Each row below holds a small network's activations on one record, seen along a few directions.
After each row come some of the record's fields: Ridip, Gafif, Safip, Zuzem, Meno.
The largest differences between rows may come from other fields.
In the rows, zero is written as 500.
Random noise pushes rows far along 11 fixed directions. That doesn't count. These rows show it; they differ only by the noise:
524; 457; 438; 603; 609; 545; 616; 521; 652; 496; 505; 427; 630; 414; 471; 540; 404; 418; 522; 669; 638; 429; 420; 721; 541
603; 407; 415; 477; 585; 525; 320; 392; 755; 238; 529; 581; 582; 212; 350; 441; 419; 214; 389; 617; 506; 535; 727; 652; 720
424; 514; 750; 596; 465; 422; 411; 629; 402; 620; 500; 797; 296; 557; 331; 405; 619; 152; 469; 362; 414; 686; 711; 112; 665
384; 377; 592; 565; 500; 750; 550; 678; 352; 490; 592; 820; 568; 727; 279; 324; 437; 320; 505; 526; 726; 526; 539; 427; 545
480; 419; 303; 454; 423; 454; 395; 496; 428; 206; 331; 553; 729; 739; 420; 541; 722; 532; 548; 528; 325; 411; 426; 592; 661
441; 503; 385; 458; 425; 320; 709; 472; 437; 499; 355; 467; 594; 660; 389; 568; 620; 465; 707; 429; 409; 434; 413; 379; 478
453; 363; 406; 567; 489; 572; 604; 493; 483; 467; 429; 699; 368; 484; 263; 375; 178; 279; 599; 406; 747; 583; 676; 555; 403
459; 508; 486; 570; 519; 631; 160; 457; 424; 431; 642; 593; 392; 624; 530; 470; 628; 588; 253; 687; 540; 553; 527; 592; 644
490; 527; 477; 378; 412; 490; 801; 321; 304; 491; 566; 553; 617; 715; 300; 463; 623; 439; 629; 537; 534; 446; 390; 267; 365
341; 366; 275; 411; 458; 544; 468; 403; 538; 404; 600; 566; 524; 608; 380; 426; 469; 596; 550; 577; 656; 434; 530; 549; 476
548; 457; 324; 744; 343; 474; 583; 470; 549; 514; 320; 619; 221; 670; 507; 367; 348; 577; 553; 434; 481; 434; 393; 326; 296
651; 430; 588; 532; 664; 541; 670; 599; 594; 490; 618; 319; 394; 560; 391; 467; 605; 422; 335; 523; 371; 339; 338; 279; 466
549; 733; 408; 255; 487; 662; 597; 572; 346; 546; 605; 505; 513; 605; 248; 409; 431; 430; 489; 373; 595; 447; 621; 198; 540

350; 374; 347; 434; 469; 489; 451; 628; 358; 454; 352; 575; 298; 691; 376; 463; 279; 639; 584; 173; 560; 563; 602; 554; 427 -> Ridip: z1 / Gafif: s2 / Safip: k2 / Zuzem: m1 / Meno: t1
368; 248; 447; 450; 488; 547; 534; 537; 378; 455; 546; 467; 272; 664; 377; 436; 436; 554; 493; 406; 597; 463; 523; 424; 323 -> Ridip: z2 / Gafif: s2 / Safip: k1 / Zuzem: m1 / Meno: t2
388; 311; 483; 494; 501; 300; 575; 379; 755; 623; 642; 392; 360; 353; 553; 476; 582; 509; 499; 563; 489; 436; 462; 284; 406 -> Ridip: z2 / Gafif: s2 / Safip: k2 / Zuzem: m1 / Meno: t1
425; 578; 497; 676; 322; 544; 413; 359; 495; 683; 593; 663; 395; 554; 655; 428; 488; 614; 493; 737; 640; 530; 457; 430; 376 -> Ridip: z2 / Gafif: s2 / Safip: k1 / Zuzem: m2 / Meno: t2
595; 321; 628; 799; 368; 434; 701; 499; 530; 496; 258; 730; 415; 564; 451; 431; 491; 231; 627; 478; 362; 515; 374; 412; 326 -> Ridip: z2 / Gafif: s2 / Safip: k2 / Zuzem: m2 / Meno: t1
328; 600; 244; 468; 393; 512; 533; 711; 439; 554; 371; 453; 552; 817; 589; 484; 441; 909; 683; 301; 495; 337; 367; 413; 476 -> Ridip: z1 / Gafif: s1 / Safip: k1 / Zuzem: m1 / Meno: t2
652; 448; 181; 358; 506; 521; 564; 702; 670; 256; 339; 312; 589; 624; 381; 476; 502; 644; 525; 320; 264; 212; 435; 452; 539 -> Ridip: z1 / Gafif: s1 / Safip: k2 / Zuzem: m2 / Meno: t2
357; 528; 464; 176; 627; 621; 536; 589; 258; 522; 710; 413; 495; 641; 239; 542; 470; 557; 469; 353; 702; 558; 668; 537; 539 -> Ridip: z1 / Gafif: s2 / Safip: k2 / Zuzem: m1 / Meno: t2
520; 348; 434; 520; 500; 488; 651; 476; 701; 379; 523; 493; 659; 478; 445; 477; 543; 435; 547; 567; 433; 377; 435; 472; 491 -> Ridip: z1 / Gafif: s2 / Safip: k1 / Zuzem: m1 / Meno: t2
490; 614; 512; 558; 440; 630; 424; 293; 463; 569; 688; 608; 458; 461; 544; 459; 473; 574; 349; 742; 694; 587; 542; 555; 462 -> Ridip: z1 / Gafif: s2 / Safip: k2 / Zuzem: m1 / Meno: t2
597; 488; 361; 435; 465; 380; 570; 296; 589; 460; 538; 438; 154; 378; 434; 394; 324; 561; 463; 404; 521; 478; 609; 258; 275 -> Ridip: z2 / Gafif: s1 / Safip: k2 / Zuzem: m2 / Meno: t2
528; 522; 540; 515; 443; 597; 445; 762; 477; 522; 431; 610; 549; 567; 426; 448; 482; 368; 460; 430; 467; 458; 631; 394; 596 -> Ridip: z1 / Gafif: s2 / Safip: k1 / Zuzem: m2 / Meno: t2
626; 610; 509; 584; 381; 641; 247; 529; 723; 527; 613; 624; 228; 545; 657; 287; 569; 710; 243; 484; 251; 380; 454; 168; 524 -> Ridip: z1 / Gafif: s2 / Safip: k2 / Zuzem: m1 / Meno: t1
554; 539; 373; 406; 482; 458; 423; 389; 493; 303; 412; 451; 581; 502; 511; 486; 499; 623; 515; 410; 387; 449; 461; 472; 529 -> Ridip: z2 / Gafif: s1 / Safip: k1 / Zuzem: m1 / Meno: t1
599; 769; 742; 431; 568; 305; 547; 470; 443; 797; 526; 366; 229; 300; 533; 571; 598; 349; 455; 318; 343; 641; 632; 239; 519 -> Ridip: z2 / Gafif: s1 / Safip: k2 / Zuzem: m2 / Meno: t1
429; 595; 618; 554; 461; 482; 419; 367; 649; 694; 751; 639; 223; 327; 605; 332; 421; 561; 416; 555; 614; 561; 571; 205; 466 -> Ridip: z2 / Gafif: s1 / Safip: k2 / Zuzem: m1 / Meno: t1
465; 424; 259; 368; 370; 568; 431; 614; 286; 264; 280; 524; 510; 824; 349; 481; 465; 604; 565; 293; 457; 423; 509; 540; 450 -> Ridip: z2 / Gafif: s2 / Safip: k1 / Zuzem: m1 / Meno: t1
605; 416; 605; 582; 732; 513; 544; 710; 577; 475; 357; 479; 548; 172; 380; 532; 190; 119; 475; 405; 598; 598; 708; 742; 595 -> Ridip: z2 / Gafif: s2 / Safip: k2 / Zuzem: m2 / Meno: t2
662; 834; 337; 439; 399; 565; 554; 336; 424; 560; 431; 466; 522; 598; 547; 560; 510; 631; 573; 589; 456; 486; 432; 587; 390 -> Ridip: z2 / Gafif: s1 / Safip: k2 / Zuzem: m2 / Meno: t2
549; 600; 480; 484; 581; 575; 399; 663; 668; 589; 554; 362; 284; 426; 531; 453; 400; 632; 389; 318; 446; 415; 553; 350; 526 -> Ridip: z1 / Gafif: s1 / Safip: k1 / Zuzem: m1 / Meno: t1
449; 283; 255; 529; 471; 618; 443; 485; 286; 326; 337; 518; 255; 696; 399; 502; 205; 681; 518; 348; 655; 520; 507; 814; 274 -> Ridip: z1 / Gafif: s2 / Safip: k2 / Zuzem: m1 / Meno: t1
776; 660; 316; 552; 382; 551; 674; 477; 421; 439; 300; 414; 293; 667; 478; 463; 412; 575; 415; 375; 365; 422; 408; 303; 273 -> Ridip: z2 / Gafif: s2 / Safip: k2 / Zuzem: m1 / Meno: t2
634; 526; 278; 394; 519; 464; 498; 560; 509; 302; 240; 300; 481; 535; 463; 554; 432; 653; 512; 251; 307; 327; 446; 510; 481 -> Ridip: z1 / Gafif: s1 / Safip: k2 / Zuzem: m1 / Meno: t1
339; 269; 271; 513; 220; 270; 550; 207; 590; 327; 347; 746; 396; 541; 442; 368; 423; 508; 753; 407; 463; 494; 550; 433; 290 -> Ridip: z2 / Gafif: s2 / Safip: k1 / Zuzem: m1 / Meno: t1
258; 374; 441; 312; 491; 447; 276; 524; 517; 435; 598; 561; 648; 608; 434; 570; 753; 575; 520; 504; 438; 508; 585; 553; 711 -> Ridip: z1 / Gafif: s2 / Safip: k2 / Zuzem: m1 / Meno: t1
625; 624; 305; 328; 633; 375; 495; 710; 607; 430; 345; 102; 665; 353; 488; 761; 599; 336; 448; 474; 369; 417; 604; 602; 758 -> Ridip: z2 / Gafif: s2 / Safip: k1 / Zuzem: m1 / Meno: t2
607; 503; 485; 380; 549; 566; 574; 586; 387; 459; 429; 455; 482; 542; 322; 532; 400; 359; 504; 368; 516; 517; 584; 625; 459 -> Ridip: z2 / Gafif: s2 / Safip: k2 / Zuzem: m2 / Meno: t1
444; 76; 618; 354; 652; 588; 581; 685; 398; 243; 639; 380; 559; 758; 279; 492; 732; 477; 379; 428; 378; 361; 372; 457; 476 -> Ridip: z1 / Gafif: s2 / Safip: k1 / Zuzem: m1 / Meno: t1
429; 379; 608; 696; 428; 475; 531; 414; 383; 592; 457; 668; 289; 589; 556; 409; 412; 535; 582; 436; 567; 611; 434; 449; 269 -> Ridip: z2 / Gafif: s1 / Safip: k1 / Zuzem: m2 / Meno: t1
721; 273; 497; 665; 497; 241; 571; 507; 694; 304; 170; 320; 407; 415; 556; 580; 522; 370; 534; 435; 159; 441; 424; 538; 382 -> Ridip: z2 / Gafif: s2 / Safip: k1 / Zuzem: m2 / Meno: t2
428; 427; 415; 456; 448; 549; 678; 209; 414; 483; 563; 550; 547; 559; 423; 551; 472; 524; 622; 620; 673; 536; 447; 692; 251 -> Ridip: z1 / Gafif: s2 / Safip: k1 / Zuzem: m1 / Meno: t1
456; 460; 611; 529; 462; 470; 641; 476; 119; 524; 437; 510; 566; 846; 498; 604; 715; 591; 583; 505; 477; 527; 260; 478; 393 -> Ridip: z2 / Gafif: s1 / Safip: k2 / Zuzem: m2 / Meno: t1

Which values does each new row have?
660; 686; 476; 551; 541; 597; 571; 411; 584; 548; 542; 397; 587; 365; 559; 565; 446; 487; 419; 677; 528; 451; 441; 616; 506 -> Ridip: z1 / Gafif: s2 / Safip: k2 / Zuzem: m1 / Meno: t2
645; 578; 452; 583; 354; 462; 560; 409; 474; 446; 293; 554; 458; 530; 486; 500; 475; 423; 551; 484; 386; 509; 452; 473; 424 -> Ridip: z2 / Gafif: s2 / Safip: k2 / Zuzem: m1 / Meno: t1
214; 499; 184; 295; 409; 480; 487; 603; 609; 582; 522; 567; 610; 514; 433; 441; 270; 661; 731; 371; 752; 451; 625; 421; 549 -> Ridip: z2 / Gafif: s2 / Safip: k2 / Zuzem: m1 / Meno: t1
197; 416; 522; 305; 470; 531; 678; 497; 470; 705; 672; 520; 778; 614; 425; 545; 604; 542; 780; 567; 686; 464; 469; 624; 401 -> Ridip: z2 / Gafif: s2 / Safip: k1 / Zuzem: m2 / Meno: t1
261; 274; 255; 456; 400; 449; 466; 711; 558; 403; 345; 592; 686; 662; 442; 467; 479; 619; 731; 390; 521; 365; 546; 561; 538 -> Ridip: z1 / Gafif: s1 / Safip: k1 / Zuzem: m2 / Meno: t2
346; 286; 694; 668; 612; 229; 596; 517; 644; 619; 518; 322; 374; 397; 645; 632; 644; 521; 507; 546; 403; 489; 344; 561; 457 -> Ridip: z1 / Gafif: s2 / Safip: k1 / Zuzem: m1 / Meno: t1
529; 289; 725; 891; 553; 634; 652; 546; 747; 687; 658; 692; 376; 407; 617; 326; 319; 468; 463; 713; 695; 469; 299; 450; 315 -> Ridip: z1 / Gafif: s1 / Safip: k2 / Zuzem: m2 / Meno: t1
571; 430; 547; 599; 576; 568; 639; 595; 394; 479; 436; 396; 484; 576; 501; 570; 417; 538; 441; 518; 576; 475; 343; 650; 426 -> Ridip: z1 / Gafif: s2 / Safip: k2 / Zuzem: m1 / Meno: t1
567; 766; 312; 594; 443; 772; 374; 471; 551; 549; 642; 582; 424; 636; 649; 363; 310; 895; 379; 610; 684; 422; 393; 526; 491 -> Ridip: z1 / Gafif: s1 / Safip: k2 / Zuzem: m1 / Meno: t2
406; 334; 606; 443; 720; 445; 325; 597; 681; 345; 648; 523; 577; 397; 426; 517; 616; 417; 414; 498; 449; 571; 576; 587; 770 -> Ridip: z2 / Gafif: s1 / Safip: k2 / Zuzem: m1 / Meno: t1
607; 329; 578; 646; 499; 555; 573; 549; 545; 346; 441; 663; 333; 602; 409; 302; 401; 392; 442; 361; 406; 496; 479; 247; 384 -> Ridip: z2 / Gafif: s1 / Safip: k1 / Zuzem: m1 / Meno: t2
491; 525; 666; 587; 549; 369; 472; 557; 584; 552; 506; 441; 536; 437; 579; 560; 661; 390; 437; 553; 348; 550; 487; 393; 623 -> Ridip: z2 / Gafif: s2 / Safip: k1 / Zuzem: m1 / Meno: t2
546; 472; 591; 578; 556; 518; 667; 525; 399; 564; 580; 418; 356; 645; 480; 518; 521; 507; 440; 492; 536; 483; 342; 464; 361 -> Ridip: z2 / Gafif: s2 / Safip: k1 / Zuzem: m1 / Meno: t1
484; 530; 321; 529; 351; 379; 490; 319; 516; 375; 448; 504; 528; 544; 584; 512; 531; 642; 544; 584; 499; 479; 396; 470; 446 -> Ridip: z2 / Gafif: s2 / Safip: k1 / Zuzem: m1 / Meno: t1
595; 571; 533; 487; 537; 251; 785; 415; 449; 556; 440; 154; 515; 650; 550; 682; 812; 610; 534; 503; 171; 388; 171; 315; 392 -> Ridip: z2 / Gafif: s2 / Safip: k2 / Zuzem: m1 / Meno: t2
532; 408; 488; 514; 605; 598; 672; 481; 442; 426; 529; 572; 398; 518; 256; 425; 278; 388; 532; 370; 639; 547; 574; 619; 351 -> Ridip: z1 / Gafif: s1 / Safip: k1 / Zuzem: m2 / Meno: t2
